These are the activations of a small neural network, seen along a few directions. Each row is one input.
In each table, some parts of the input vary, and every possible input appears once, in random order.
Descriptions start from the smaller parts, as in this example, which fits no table here: one of 3 separate values, together with either a single point or one of 9 places around a ring or (one of 4 places along a line, together with one of 8 places around a ring).
Shared parts are said once, and a part with two or three values counts as separate values.
In the rows, 128 means zero.

Other details of the inputs shift rows strongly along three fixed directions, in all tables alike. That doesn't count.

Table:
r1: 135 156 117 165 174 97 124 146 157 170 85
r2: 165 103 157 127 87 144 83 149 85 116 100
r3: 134 121 179 129 79 161 91 154 84 76 82
r4: 152 138 160 156 105 120 75 178 120 128 33
r5: 108 110 135 89 84 162 129 105 104 72 190
r6: 130 108 131 109 124 173 142 90 100 122 185
r7: 95 134 97 130 161 115 181 84 145 115 194
r8: 134 143 127 145 179 151 154 101 138 152 214
r9: 116 128 124 151 156 128 154 105 111 121 174
r10: 128 104 125 75 64 140 106 123 128 90 104
r11: 105 138 121 136 169 146 172 97 131 117 185
r12: 125 121 84 94 118 90 136 119 173 127 122
r13: 123 113 128 92 75 150 137 123 141 98 148
r14: 179 151 150 178 161 102 72 185 117 190 73
r15: 148 137 161 197 190 171 145 112 95 150 192
r16: 162 146 120 190 170 70 122 173 139 198 59
r17: 186 118 192 180 127 176 101 153 49 159 146
r18: 89 115 91 75 56 110 143 131 189 81 74
r19: 136 124 149 109 99 140 94 152 111 100 119
r20: 152 141 134 177 160 110 125 155 115 191 75
r21: 105 125 80 120 161 108 182 83 167 130 159
r22: 85 113 109 125 171 88 181 89 191 137 171
r23: 120 136 85 107 133 96 144 136 175 165 115
r24: 143 156 119 133 169 93 115 152 136 167 111
r25: 135 154 103 127 163 78 123 149 160 158 115
r26: 121 97 162 88 55 213 139 101 94 73 191
r27: 125 136 122 130 157 132 150 99 111 133 207
r28: 142 126 159 107 72 155 73 160 117 107 77
r29: 124 143 107 128 166 113 145 107 124 152 180
r30: 118 107 166 86 57 213 102 118 99 70 150
r31: 134 119 114 128 108 97 119 136 141 119 68
r32: 105 110 166 103 78 198 120 117 86 60 134
r33: 109 140 97 69 90 87 97 163 172 114 53
r34: 126 123 95 150 173 106 168 99 147 141 159
r35: 81 130 77 84 108 85 145 132 203 79 102
r36: 96 117 78 105 138 116 172 88 166 118 143
r37: 158 116 177 157 81 149 98 165 84 120 64
r38: 101 135 106 129 147 117 150 110 127 129 137
r39: 100 107 119 75 108 81 124 126 192 125 121
r40: 154 145 162 198 187 135 128 127 58 172 142
r41: 124 150 109 138 135 89 102 163 168 155 36
r42: 168 138 182 184 180 173 113 121 25 179 186
Each input here is: one of 2 separate values, together with either a single point or (one of 4 places along a line, together with one of 5 places around a ring).
Question: The inputs of r37 and r13 match in every part but the choice among 2 separate values. If r22 is changed in the same way as r37 into r13, which row does it become?
Answer: r39

Table:
r43: 119 99 133 97 32 127 96 163 126 65 13
r44: 174 126 178 182 140 115 84 164 81 175 54
r45: 111 142 64 151 187 67 178 115 171 160 124
r46: 167 133 152 163 159 170 132 105 52 169 207
r47: 77 97 126 59 44 153 117 115 144 33 113
r48: 92 142 83 107 111 89 135 147 198 91 68
r49: 118 120 92 77 94 86 128 130 167 106 97
r50: 95 99 143 119 123 210 170 69 125 83 233
r51: 120 143 128 161 174 149 183 96 135 138 176
r52: 147 141 107 136 166 74 138 132 155 179 116
r53: 134 138 67 120 184 78 161 125 182 186 157
r54: 130 115 169 103 97 170 129 121 107 97 166
r55: 106 150 76 126 184 64 157 130 178 173 156
r56: 100 133 100 95 92 89 106 143 194 91 64
r57: 116 148 120 165 182 106 145 120 123 159 110
r58: 128 124 149 101 93 169 114 114 93 99 175
r59: 184 143 188 179 151 139 71 173 72 164 96
r60: 143 108 170 152 83 150 88 149 70 120 82
r61: 187 148 181 171 149 152 67 171 65 174 107
r62: 110 110 134 95 113 206 163 82 122 99 248
Question: The inputs of r61 and r58 match in every part but one. If r56 is changed in the same way as r61 into r58, which row does it become?
Answer: r47
Question: What is each input in this table made of?
Answer: one of 4 places along a line, together with one of 5 places around a ring
Question: Change only the place on the ring of 5 in r51. List by row number the other rows that result.
Answer: r43, r45, r48, r57
Question: Start at r43 and move only the place on the line of 4, one step at a time. The first step leads to r44. Which rows follow, in order?
Answer: r52, r53
Question: Change only the place on the line of 4 in r50. List by row number the other rows that result.
Answer: r51, r54, r62

Table:
r63: 122 123 122 142 155 123 158 108 143 148 158
r64: 131 139 96 114 158 111 137 122 145 170 161
r65: 106 136 95 111 139 110 148 121 160 110 149
r66: 119 117 127 109 97 136 125 121 119 104 111
r67: 105 127 121 109 120 130 138 118 158 109 139
r68: 139 118 147 140 106 140 116 137 95 118 115
r69: 117 117 112 116 112 130 155 116 150 114 142
r70: 151 135 167 157 131 161 103 144 83 139 115
r71: 134 110 158 138 119 150 119 122 86 114 138
r72: 136 140 126 130 126 83 97 172 163 152 44
r73: 135 148 129 152 177 124 131 128 112 154 140
r74: 142 136 125 157 163 123 145 123 121 168 128
r75: 139 117 146 137 111 139 118 134 92 112 123
r76: 126 125 135 118 99 148 119 132 131 97 127
r77: 139 151 112 132 116 66 88 180 158 145 31
r78: 109 129 119 110 123 153 148 111 147 111 153
r79: 104 127 90 105 135 109 156 105 153 116 140
r80: 133 146 129 150 174 105 127 130 129 154 133
r81: 155 137 154 167 158 153 128 137 104 149 145
r82: 115 125 95 117 125 110 152 114 165 120 137
r83: 122 128 115 137 152 102 143 118 141 146 134
r84: 122 109 138 117 95 135 121 124 128 107 113
r85: 124 137 133 134 141 144 129 123 114 127 142
r86: 143 117 135 96 88 146 110 131 117 109 148
r87: 121 114 128 115 95 144 125 123 123 108 111
r88: 140 138 163 163 157 142 121 129 96 148 149
r89: 129 110 142 83 82 139 101 131 124 108 131
Question: What is each input in this table made of?
Answer: one of 3 separate values, together with either a single point or (one of 2 separate values, together with one of 4 places along a line)
Question: The inputs of r85 and r88 match in every part but the choice among 3 separate values. If r87 is changed in the same way as r85 into r88, which row does it become?
Answer: r84
Question: Which other rows agree with r86 in the choice among 3 separate values? List them by row number.
Answer: r65, r68, r69, r75, r76, r77, r81, r82

Table:
r90: 115 136 116 122 159 131 133 104 127 134 172
r91: 53 86 71 28 48 156 189 62 208 50 184
r92: 117 151 117 133 169 139 157 103 124 128 217
r93: 161 100 195 130 80 162 80 142 50 111 107
r94: 142 120 176 131 78 197 96 143 88 85 128
r95: 50 96 64 14 58 126 174 73 212 20 198
r96: 166 131 147 159 158 149 134 112 71 150 183
r97: 129 131 130 146 177 140 146 104 113 134 212
r98: 140 120 165 118 89 180 99 132 72 80 153
r99: 164 135 189 187 173 165 113 141 81 165 148
r100: 123 126 128 128 170 133 156 89 122 135 206
r101: 150 132 117 165 180 102 149 125 152 179 144
r102: 147 145 95 143 135 76 120 155 172 168 71
r103: 153 135 122 144 173 128 142 116 93 169 161
r104: 129 116 129 98 62 111 85 161 150 118 26
r105: 148 149 126 145 158 56 81 175 140 174 54
r106: 142 123 165 161 169 172 152 100 105 147 197
r107: 133 130 122 96 72 119 89 169 150 111 32
r108: 106 152 104 124 161 82 140 143 198 152 109
r109: 103 160 89 123 159 80 131 146 199 161 93
r110: 90 145 86 155 160 70 153 126 175 115 62
r111: 135 118 139 147 166 149 165 99 128 153 189
r112: 158 131 112 170 183 77 136 135 119 198 142
r113: 135 121 169 130 100 175 94 143 101 110 107
r114: 120 107 169 161 90 160 115 134 73 72 61
r115: 145 97 170 116 82 168 107 123 72 89 150
r116: 134 139 157 157 174 150 134 117 90 137 208
r117: 112 144 74 105 158 63 128 126 180 158 101
r118: 132 155 108 153 193 131 155 122 145 170 163
r119: 132 117 110 97 62 111 103 161 149 124 37
r120: 60 93 66 20 52 127 169 72 188 53 168
r121: 136 150 97 140 194 109 149 113 127 173 167
r122: 129 138 64 115 141 57 145 132 172 161 113
r123: 144 150 97 142 142 80 115 159 177 162 70
r124: 117 123 176 112 92 184 96 122 73 90 152
r125: 148 109 148 120 61 97 76 179 137 136 9
r126: 125 146 75 111 148 72 133 134 171 141 118
r127: 159 146 153 162 177 153 114 135 65 162 158
r128: 118 123 107 114 150 124 151 92 128 140 175
r129: 115 122 122 179 171 124 183 93 109 124 135
r130: 105 119 192 155 78 190 114 129 60 45 89
r131: 130 154 135 154 166 153 151 122 132 140 184
r132: 162 112 158 176 153 154 144 117 97 163 173
r133: 62 93 68 33 35 159 190 67 205 32 196
r134: 164 106 199 148 81 182 79 157 73 103 97
r135: 135 123 121 95 62 117 93 166 145 117 30
r136: 113 122 107 186 182 104 194 95 121 150 138
r137: 143 170 116 134 152 72 88 183 130 171 52
r138: 125 120 189 114 95 174 101 130 75 86 154
r139: 132 149 95 135 157 70 115 154 183 179 58
r140: 130 110 175 127 90 188 110 131 104 84 148
r141: 114 129 137 105 76 115 92 175 166 96 62
r142: 156 141 186 141 94 171 74 182 77 123 65
r143: 123 121 87 107 139 59 143 129 166 159 111
r144: 131 121 110 129 157 145 167 93 99 152 203
Question: What is each input in this table made of?
Answer: one of 5 places along a line, together with either a single point or (one of 2 separate values, together with one of 5 places around a ring)
Question: The inputs of r120 and r117 match in every part but the place on the line of 5. If r125 is changed in the same way as r120 into r117, which row does it become?
Answer: r106
Question: The inputs of r124 and r90 match in every part but the place on the line of 5. If r130 is changed in the same way as r124 into r90, which row does it become?
Answer: r110
Question: Start at r96 and move only the place on the ring of 5, one step at a time. The first step leads to r103. Which rows follow, in order?
Answer: r128, r93, r115
Question: Change only the place on the line of 5 in r92. List by row number the other rows that result.
Answer: r96, r98, r122, r126
Question: Change only the choice among 2 separate values in r126. List by row number the other rows that result.
Answer: r123
